Each row below holds a small network's activations on one input, seen along a few directions.
Each table varies a few parts of the input and shows all the possible inputs, shuffled.
Descriptions start from the smaller parts, as in this example, which fits no table here: ring(8) and (point or (values(2) and line(4)) or ring(11)).
Shared parts are said once, and a part with two or three values counts as separate values.
In the rows, zero is written as 128.

A family of inputs:
row 1: [137 124 125 142 132 187 109 153 145 142 128 123 107 134 130 183 186  78]
row 2: [ 83 118 130  99  96 105 121 177 137 143 103  97  81 148 162 140 119 142]
row 3: [166 134 144 155  70 108 160 128 180 130 140 144 133 107 112 106 136  97]
row 4: [101 147 172 133 141 142  62 160  54 102 130 110 124 149  66  43 199  66]
row 5: [ 64 114 153 106  86  63 136 179 146 136  83  77  90 160 168 133  96 126]
row 6: [170 117 115 130 125 122 161  81 155 124 145 145 140 113 132 119 105 166]
row 7: [139 170 165 140 143 124  89 107  80  85 160 143 174 123  52  19 175  86]
row 8: [176 122 138 152 100 138 153 114 178 122 140 150 142 108 101 137 154 106]
row 9: [ 96 114 168 142  53  94 153 175 170 133  96  82 101 137 129 124 132  57]
row 10: [ 89 119 136 111 118  43 169 146 152 118  98  99 119 136 177  98  47 174]
row 11: [173 127 115 130 157 154 153  76 143 136 159 168 147 115 133 149 112 165]
row 12: [160 126 127 139  99  86 167  99 161 131 136 139 134 118 146  89  94 162]
row 13: [144 125 146 136  89  52 184 102 177 127 114 129 146 121 153  72  72 146]
row 14: [ 95 178 129  95 196  96  92 114  33  90 130 116 140 151  92  23 108 168]
row 15: [ 72 149 129  98 169 111  76 168  24 105 121 106 131 172  88  43 157 116]
row 16: [124 112 100 106 145 116 146 124 127 114 124 125 114 134 160 144  76 190]
row 17: [126 132  92 111 167 150 148 113 104 130 130 149 132 135 168 171  95 184]
row 18: [128 128  86 125 189 176 117  97  87 151 121 149 139 116 146 201  93 194]
row 19: [118 127 149 128  65 131 131 178 159 136 124  98 100 132 124 141 150  71]
row 20: [177 128 129 172 157 187 113  89 135 142 167 162 156  84 100 194 168 109]
row 21: [107 121 113 112 122  84 151 140 139 129 116 110 110 133 170 109  71 191]
row 22: [172 122 108 143 173 174 119  60 116 146 162 162 160  93 123 180 114 169]
row 23: [ 97 103 104 104 116 131 116 164 131 130 107 112  92 155 154 170 127 136]
row 24: [180 133 136 151 133 172 137 106 168 137 156 161 152 109 107 162 164 109]
row 25: [132 114 136 133  95 159 125 164 155 132 125  98 104 133 117 168 166  78]
row 26: [139 114 122 148 160 209  81 138 118 150 123 132 124 103 126 212 189  76]
row 27: [138 176 142 119 168 104  94  75  60  92 163 133 171 135  72   5 119 141]
row 28: [149 128 161 157  58  72 180 128 196 128 114 137 143 112 118  90 116  78]
row 29: [ 96 107  79 120 175 187  88 138  94 158 113 144 122 123 150 220 149 132]
row 30: [ 93 112  90 103 143 163 110 145 115 141 112 139 112 152 163 195 150 127]
Q: Changing only one part turns row 11 into row 30. The same change can be made to row 13. Which row results?
A: row 5
Q: What do these inputs look like to the network?
A: ring(5) and (point or line(5))
Q: Start at row 21 and move only the ring(5) part, one step at a time. The first step leads to row 12. Which rows follow, in order?
A: row 3, row 19, row 2
Q: Change only the ring(5) part in row 25. List by row number the other rows that result.
A: row 6, row 8, row 16, row 23

A family of inputs:
row 31: [113 141 155 126 111  93 125 145 118 110 123 105 126 138 108  69 126 110]
row 32: [127 116 129 125  94 104 161 138 169 135 117 117 112 130 156 143 100 139]
row 33: [136 114 118 128 117 119 149 121 155 137 124 130 122 121 153 150 103 153]
row 34: [141 130 136 147 131 197  84 142 114 135 142 135 129 121  86 164 209  57]
row 35: [139 122  93 122 171 152 132  95 115 140 136 149 136 116 153 176  96 188]
row 36: [128 149 129 123 159 124 114 110  87 110 139 138 149 133 104  78 130 138]
row 37: [114 111 133 123  74  89 164 159 178 134 105 111 103 138 159 134 107 123]
row 38: [136 148 115 117 186 151  97  97  70 111 152 146 150 132 102  95 137 157]
row 39: [135 119 107 125 144 128 146 104 137 138 127 143 136 120 154 161  94 167]
row 40: [147 105 119 150 124 196 121 140 164 156 128 139 117 110 138 233 173  88]
row 41: [ 98 136 161 124  90  77 127 160 128 114 110  98 118 146 116  61 130  93]
row 42: [121 145 142 127 134 107 116 125 103 114 132 125 139 132 107  72 129 125]
Q: Changing only one part turns row 41 into row 37. The same change can be made to row 42. Which row results?
A: row 33
Q: What do these inputs look like to the network?
A: values(2) and (point or line(5))
Q: Change only the values(2) part in row 36. List by row number the other rows that result.
A: row 39

A family of inputs:
row 43: [ 84 129 157 113  79  67 131 170 124 113 101  91 105 158 122  59 118 107]
row 44: [110 141 142 114  94  48 158 133 136 108 117 112 124 147 138  36  82 150]
row 45: [130 102 106 136 111 188 128 152 160 160 118 127  96 119 157 242 152 108]
row 46: [141 117  96 134 172 207  91 120 102 148 138 149 129 114 128 210 161 131]
row 47: [104 159 153 115 147  91 102 135  80  96 132 112 138 145  97  32 129 128]
row 48: [164 103 102 146 128 158 164 105 178 157 129 157 133 101 163 221 109 152]
row 49: [148 104  87 129 174 182 125  98 130 149 135 154 133 113 154 211 124 164]
row 50: [163 122 102 139 160 200 108 101 122 141 154 165 141 110 121 197 164 128]
row 51: [143 114 117 141 139 195 109 135 144 148 134 135 119 116 130 219 175  98]
row 52: [127 155 142 116 129  70 140 106 101 100 139 119 146 139 104  27  90 159]
row 53: [ 86 132 138 108 109  50 147 151 117 112 103 104 117 153 147  54  85 152]
row 54: [114 154 136 109 132  71 138 113  93  98 132 120 144 147 109  29  89 158]
row 55: [154 104  97 134 127 167 155 112 173 157 133 155 124 110 168 228 115 153]
row 56: [106 137 163 123  77  57 141 151 142 111 111  98 122 139 117  41 115 100]
row 57: [ 99 136 143 106 103  51 153 149 131 105 108 101 114 154 145  46  82 155]
row 58: [124 153 171 132  99  85 123 138 117 105 132 108 134 142  87  28 140  90]
row 59: [ 93 154 147 113 150  94  99 139  63 101 129 113 137 149  98  37 129 126]
row 60: [127 161 158 127 132  90 114 115  88  98 145 121 147 135  81  20 127 125]
row 61: [115 160 153 120 136  92 113 122  80  96 138 121 145 143  86  22 126 124]
row 62: [ 89 146 160 120 115  88 107 159  91 109 114 101 125 155 101  49 143  90]
row 63: [130 100  94 128 140 170 138 128 153 162 120 135 111 115 175 245 112 156]
row 64: [102 154 137 104 143  70 127 125  92  98 124 112 136 148 119  39  90 162]
row 65: [164 116 120 156 131 191 125 121 156 149 140 154 134 104 118 202 175  94]
row 66: [120 134 170 131  73  57 147 144 148 110 121  99 125 135 114  42 116 103]
row 67: [153 119 118 148 134 194 116 125 152 150 139 148 129 108 126 211 175  95]
row 68: [143  96  96 129 135 170 151 124 165 157 126 141 113 117 171 236 116 156]
row 69: [160 106 122 153 110 171 148 126 185 155 126 142 121  99 144 226 141 107]
row 70: [169 113  95 142 164 176 139  82 142 147 143 169 148 101 143 200 120 161]
row 71: [122 142 150 121  96  43 158 128 145 112 123 110 127 134 134  36  79 152]
row 72: [110 153 166 125 105  83 116 144 112 106 122 108 135 143  92  29 140  88]
row 73: [135 115 109 139 139 203 101 145 133 155 127 136 115 116 131 222 178  98]
row 74: [ 95 131 163 120  83  60 140 164 135 107 106  89 115 149 125  54 118 105]
row 75: [140 110  86 123 170 193 117 110 117 157 133 152 123 117 157 220 126 170]
row 76: [159 111  91 135 167 179 131  87 137 149 140 166 145 105 150 203 124 159]
row 77: [151 105 113 142 105 180 141 133 181 156 132 143 116 111 148 229 151 102]
row 78: [ 92 150 132 102 146  74 122 129  78 103 121 114 135 151 122  43  94 161]
row 79: [150 113 100 137 172 200  99 110 113 141 144 151 136 114 126 202 162 128]
row 80: [167 123 110 151 164 192 114  94 129 141 151 162 147 100 118 195 159 130]
row 81: [137 102 114 141 116 177 133 143 171 154 123 126 109 114 155 240 146 105]
row 82: [ 99 149 165 121 114  86 113 154 104 102 118  99 128 150 101  40 143  91]
Q: Changing only one part turns row 51 into row 73. The same change can be made to row 49. Which row results?
A: row 75
Q: Changing only one part turns row 78 into row 54. The same change can be made to row 63. Which row results?
A: row 55
Q: What do these inputs look like to the network?
A: values(2) and line(4) and ring(5)
Q: Change only the line(4) part in row 57. List by row number the other rows that result.
A: row 44, row 53, row 71
Q: Change only the values(2) part in row 66. List by row number the other rows that result.
A: row 69
Q: Start at row 74 and move only the ring(5) part, one step at a time. The first step leads to row 82. Which rows follow, in order?
A: row 47, row 64, row 57
Q: Change only the ring(5) part in row 48. List by row number the other rows that result.
A: row 65, row 69, row 70, row 80

A family of inputs:
row 83: [132 142 143 132 127  95 130 112 117 113 133 131 147 127 109  63 120 128]
row 84: [100 139 131 111 137 104 113 138  93 116 122 115 126 145 122  86 118 139]
row 85: [162 126 116 142 145 165 126  98 131 135 147 155 145 110 118 154 144 129]
row 86: [130  93 118 136  85 122 173 143 202 160 104 121 103 115 185 217  95 136]
row 87: [127 123 118 129 142 173 105 138 117 135 130 131 122 129 122 172 161 107]
row 88: [148 129 107 130 166 166 121 102 115 133 144 149 138 116 130 166 127 157]
row 89: [152 124 129 143 129 170 114 123 136 134 143 138 131 115 110 160 166 100]
row 90: [124 142 156 135 114 102 120 136 121 115 127 117 133 131 106  66 142  99]
row 91: [114 111 135 118  65  63 182 155 190 130 102 106 102 140 171 117  81 141]
row 92: [122 144 133 115 141 100 128 113 104 111 135 123 138 136 118  77 103 154]
row 93: [122 125 106 124 162 167 107 126 105 139 130 142 129 128 134 174 143 137]
row 94: [103 140 144 120 122 108 115 152 104 114 119 108 122 145 112  84 136 108]
Q: Changing only one part turns row 90 into row 89. The same change can be made to row 84. Which row results?
A: row 93
Q: What do these inputs look like to the network?
A: values(2) and (point or ring(5))
Q: Change only the values(2) part in row 88. List by row number the other rows that result.
A: row 92
